zer: [106 107  97  92]
Komo: [ 78 108 138 153]
Mov: [ 80 106 126 155]
bifus: [146 146 182 104]
bog: [ 92 107  97 154]
Zupiz: [107 128 188 128]
guv: [ 78 108 137 153]
which: [ 78 108 137 153]
guv
miss Komo: [138 153  78]
[108]
miss guv: [153  78 108]
[137]
size: [ 78 108]
2
which: [ 92 107  97]
bog

gemi: [142 135 132 171]
muf: [115 147 116 126]
bodis: [168 171 119 153]
sufum: [180 176 116 136]
ridi: [ 70 159 150 156]
goz: [112 124 141  98]
Fil: [126 136 160 142]
Rep: [154 154 118 149]
miss muf: [126 115 147]
[116]
size: [180 176 116]
3

vanu: [134 101 109 122 105 109 146 120 142 122 129 115 151 119 138 118 124 153
 121 113 131 128 128 119 101 129 113 127 131 120 135 101 133 105 151 115
 118 134 135 138 148 100 121 132]
Pepur: [126 133 111 113 112 119 115 143 128 126 133 114 123 149 135 126 135 162
 151 107 133 118  97 114 107 133 111 122 103 160 107 116 165 113 136 117
 124 105 147 141 149 115 130 102]
rulo: [120 140 132 128 125 134 117 144 116 135 126 133 116 136 121 123 117 145
 155 129 134 136 108 110 133 125 139 123 117 160 103 129 139 136 130 126
 138 115 139 120 126 132 127 121]
tosud: [124 170 149 137 179 162 125 130 107 135 138 148  99 136 111 142 127  69
 128 143 125 120 154 160 184 118 152 126 118 132 123 168 121 174  94 159
 153 130 104 111  88 176 132 134]
Sof: [139  77  92 118  85  93 162 111 155 115 129 103 170 111 144 107 120 176
 114 101 134 128 129 112  76 131  99 125 134 112 140  77 134  84 173 106
 109 141 141 146 166  76 115 136]
nak: [112 146 176 155 133 145  93 147 106 148 101 162 108 117 115 135 116 122
 148 175 128 167 109  96 155 113 171 139 156 140 118 158  92 156 106 123
 135 124 132  99 101 152 138 140]
which: [145  93 147]
nak
which: [139  77  92 118  85  93 162 111 155 115 129 103 170 111 144 107 120 176
 114 101 134 128 129 112  76 131  99 125 134 112 140  77 134  84 173 106
 109 141 141 146 166  76 115 136]
Sof

Mef: [151 173 131 184]
lor: [103  80  89 141]
Laga: [148 116 175 111]
tezu: [172 165 188 148]
zur: [ 93 100  67 108]
pobep: [107 153 142 183]
Zema: [ 77  86  73 111]
mupi: [99 61 70 98]
sedo: [ 79 127  88 102]
vumo: [107 153 142 158]
size: [103  80  89 141]
4
after: [79]
[127]

pilok: [ 90 137 183 175 145 140 104 111 183 114  79 144 112  96 112 165  75 124
 150 109 125 145 182  85 170  99 106  86 151]
rov: [162 143 174  86  73 155 156 108 182 138  92 100 118 149 133 154 177 139
 117 112 182  81 124 151  97 155 104 164 148]
pas: [151 139 103 110 151 121  74 144 161  96  75 152  89 142  80 135  94 103
 151 175  93 147 111 113 104  77  74 182 162]
faro: [101 110  84 101  90 126  99 141 123 102 109 130 156 129  75 126 177 146
  83 108 131  93  81 101 176 148 110  84  81]
Kurif: [117 109 103 120  94 121  77  76 124  86 165  75 114 152  84  98  84 120
 176  94 158 100 137 144  79 108 133 174 107]
vaso: [105 140 105 102 152 135  91 178 174  99 136 105 111 125 102 161 128 156
 121 130 106 175 156  82 125  76 148 148 141]
Kuzon: [152 182 116 134 105 159  85 144 177 142 175 125  96  99 178 131 118 144
  81  88  81  83 112 154 149  85 126 180  80]
vuru: [151 139 103 110 151 121  74 144 161  96  75 152  89 142  80 135  94 103
 151 175  93 147 111 113 104  77  74 182 120]
betok: [ 97 172  90 101 157 147 137 181  80 153 167 118 177 110  79 137 113 179
 146 132 107 102 130 145 140 100  90 159 131]
Vovo: [ 90 137 183 175 145 140 176 111 183 114  79 144 112  96 112 165  75 124
 150 109 125 145 182  85 170  99 127 136 181]
kepur: [150 133 107 131 120 167 121  93 182 136 134 161  77  74 125 173 143 179
  81 103 170 123 142 118  92 127 100  86  84]
which: [162 143 174  86  73 155 156 108 182 138  92 100 118 149 133 154 177 139
 117 112 182  81 124 151  97 155 104 164 148]
rov
miss rov: [149  73 155 155 174 151 182 104 112 156 177 148 139  92 108 138  86 117
 162 164 100 124 182 118  81  97 133 154]
[143]
miss betok: [ 97  90 140 102 100  80  90 137 137 147 153 131 113 177 157  79 130 107
 132 146 172 159 179 145 118 110 181 167]
[101]
after: [172]
[90]
miss Vovo: [124 170  75 125 137 181  90 183 109 112 165  96 144 182 112 136 145 150
  85  99 140 114 183 111 145  79 176 127]
[175]

Mol: [104 143 178 136 173  90 146  80  90 138]
berir: [120 133 132 172  97  90 105  76 139 107]
kup: [145 120 153 153 106 102  61 145 111  77]
Gade: [165 118 139  97 193 112  70 141 122 118]
Mazov: [111 135  86 108 128 164 201 106 160 160]
puru: [151 113  74 107  95 177 126 181 166 128]
after: [76]
[139]
dup Gade: 
[118]
which: [177 126 181]
puru
miss Mol: [178 143 104  90  80 136  90 138 146]
[173]

bivuv: [127 120 130 112 158 120 118 160 118]
paza: [103 126 101 146 121 107  86 117 153]
zegim: [ 72 143 139 139 121 139 110 139 153]
mazip: [127 120 130 112 158 120 126 155 131]
vopul: [161 142 149 135 111 130 137 101  80]
size: [103 126 101 146 121 107  86 117 153]
9
which: [143 139 139]
zegim
which: [127 120 130 112 158 120 118 160 118]
bivuv
dup zegim: 
[139]
dup mazip: 
[120]
which: [120 126]
mazip
size: [103 126 101 146 121 107]
6

buni: [169 163 163 174]
rabiv: [156 163 112 162]
Gaf: [159  86 139  95]
Gup: [177 143 167 117]
Molim: [ 71 133 119 133]
Fet: [191 134 128 168]
kope: [ 87 101  93 147]
Fovib: [ 77  97  89 108]
dokef: [149 149  99 117]
Laso: [156 163 122 167]
banug: [164 105 167 184]
size: [ 71 133 119]
3
dup buni: 
[163]
size: [191 134 128 168]
4
dup dokef: 
[149]
after: [87]
[101]
which: [ 89 108]
Fovib
dup Molim: 
[133]

fis: [123 144 144  99 146 123 121 134 122  89 131 127 121 137 152 113 128 125
 159 105  95 136 100 143]
sutos: [161  95 151 168  90 134  95 187  90 153 122 156 105 138 122 115  94 193
 108 140 117 160 188 130]
degis: [152 134 143 126  90 141 140 152 123 132 138 163 127 121 111 112 122 146
  87 123 173 132 128  88]
mufe: [138 123 104 121  66  98 127 134 159 185 124 164  90 153 122 137 143 148
  83 152 179 141 188 129]
gama: [161  95 151 168  90 134  95 187  90 153 122 156 105 138 168 115  94 193
 108 140 117 160 119 130]
after: [125]
[159]
miss degis: [123 152 121 152 140 146 123 143 128 132 122 132 173 127 111  90 163 138
 126  87 134  88 141]
[112]
which: [161  95 151 168  90 134  95 187  90 153 122 156 105 138 122 115  94 193
 108 140 117 160 188 130]
sutos

met: [138 115 127 142 121 132 141 139 131  72 137 125 122 132 128 126 146]
Dizub: [124 117 161 128 134 154 132 127 107 128 126 128 109  89 122 121 102]
sul: [110 139 129 121 152 127 121 130 130  95  99 120 122 140 124 127 118]
zep: [124 153 124 129 109 161 120 127 128  70 128 138 144 133 108 123 132]
Gogud: [136 150 114 115 101 133 121 131 116  90 117 127 140 118 133 125 138]
mis: [129 122 115 118 131 103 123 120 136  74 135 120 119 116 147 134 149]
navof: [143 138 123 143 133 105 128 131 146 180 114 120 125 149 127 118 124]
lipa: [134 114 119 110 117 125 133 131 129 148 129 130 128 145 115 134 149]
bup: [144 137 111 131 128 136 123 122 135 112 122 121 126 129 130 123 108]
sisa: [130 160 117 149 137 115 123 132 119 106 120 140 137 130 136 123 113]
which: [137 115 123 132 119 106 120 140 137 130]
sisa
size: [144 137 111 131 128 136 123 122]
8
size: [134 114 119 110 117 125 133]
7

mebo: [126 127 124 111 143]
Gomim: [134 122 132 117  74]
razi: [129 121 135 137  93]
tuv: [125 130 125 147 140]
Zonub: [142 122 132 127  74]
feke: [144 136 126 119 125]
size: [142 122]
2
size: [134 122 132]
3
which: [121 135]
razi
after: [135]
[137]
after: [121]
[135]

zitem: [ 98 135 136 147 119 107 162 125 136  76]
Mamem: [137 164 136 147 119  93 129  91 153  63]
pubun: [115 164 137 133 108  96 157 117 150  72]
zipe: [ 99 170 138 146 112  96 142  93 159  56]
lili: [ 98 164 137 133 108  96 157 117 150  72]
lomul: [113 150 154 167 112  85 114 106 169  85]
mobi: [112 135 130 139 133 129 112 113 138 102]
after: [115]
[164]
size: [115 164 137 133]
4
miss zitem: [ 76 125 135 136  98 136 162 107 119]
[147]
miss lomul: [106 169 150 112 114  85  85 154 167]
[113]
which: [135 136 147 119 107 162 125]
zitem

dez: [ 77 154 179 131  77]
Vanog: [184  70 112 176 183]
delu: [130  95 130 130 130]
von: [ 55 161 179 146 104]
Zavon: [176  95 187 157 139]
size: [ 55 161 179 146 104]
5
miss Vanog: [183 112  70 176]
[184]
size: [176  95]
2
dup delu: 
[130]
dup dez: 
[77]

zage: [134 132 122 133 126 114 126 121 127 137 138 122 130 133 128 117 134 129
 124 147 127 122 125 122 127 122 115 107 124 129 103  66 114 107 129 109
 115 138 136 149 115 129 133 129 130 105 132 119 179 195 110 128 139]
dumez: [134 132 122 133 126 114 126 121 127 137 138 122 130 133 128 117 134 129
 124 147 127 122 125 122 127 122 115 107 124 129 103  66 114 107 141 109
 115 138 136 149 115 129 133 129 130 105 132 119 179 195 110 128 139]
fip: [154 130 126 125 133 154 166 163 103 115 112 118 122 133 136 128 130 125
 150 129 128 123 120 110 120 124 126 182 133 123 142 142 137 148  95 199
 121 132 110 137 112 124 135 122 126 132 135 130 134 139 110 108 145]
size: [134 132 122 133 126 114 126 121 127 137 138 122 130 133 128 117 134 129
 124 147 127 122 125 122 127 122 115]
27
size: [154 130 126 125 133 154 166 163 103 115 112 118 122 133 136 128 130 125
 150 129 128 123 120 110 120 124 126 182 133 123 142 142 137 148  95 199
 121]
37

fegav: [148 126 142 135 128  84 124 161 163 151 136]
Zezo: [135 121 150 145 132  77 123 176 192 168 129]
loguk: [148 126 142 135 128  84 142 162  88 147 183]
nefat: [161 119 128 127 114 114 149 151 134 118 152]
size: [161 119 128]
3
after: [119]
[128]
size: [148 126 142]
3

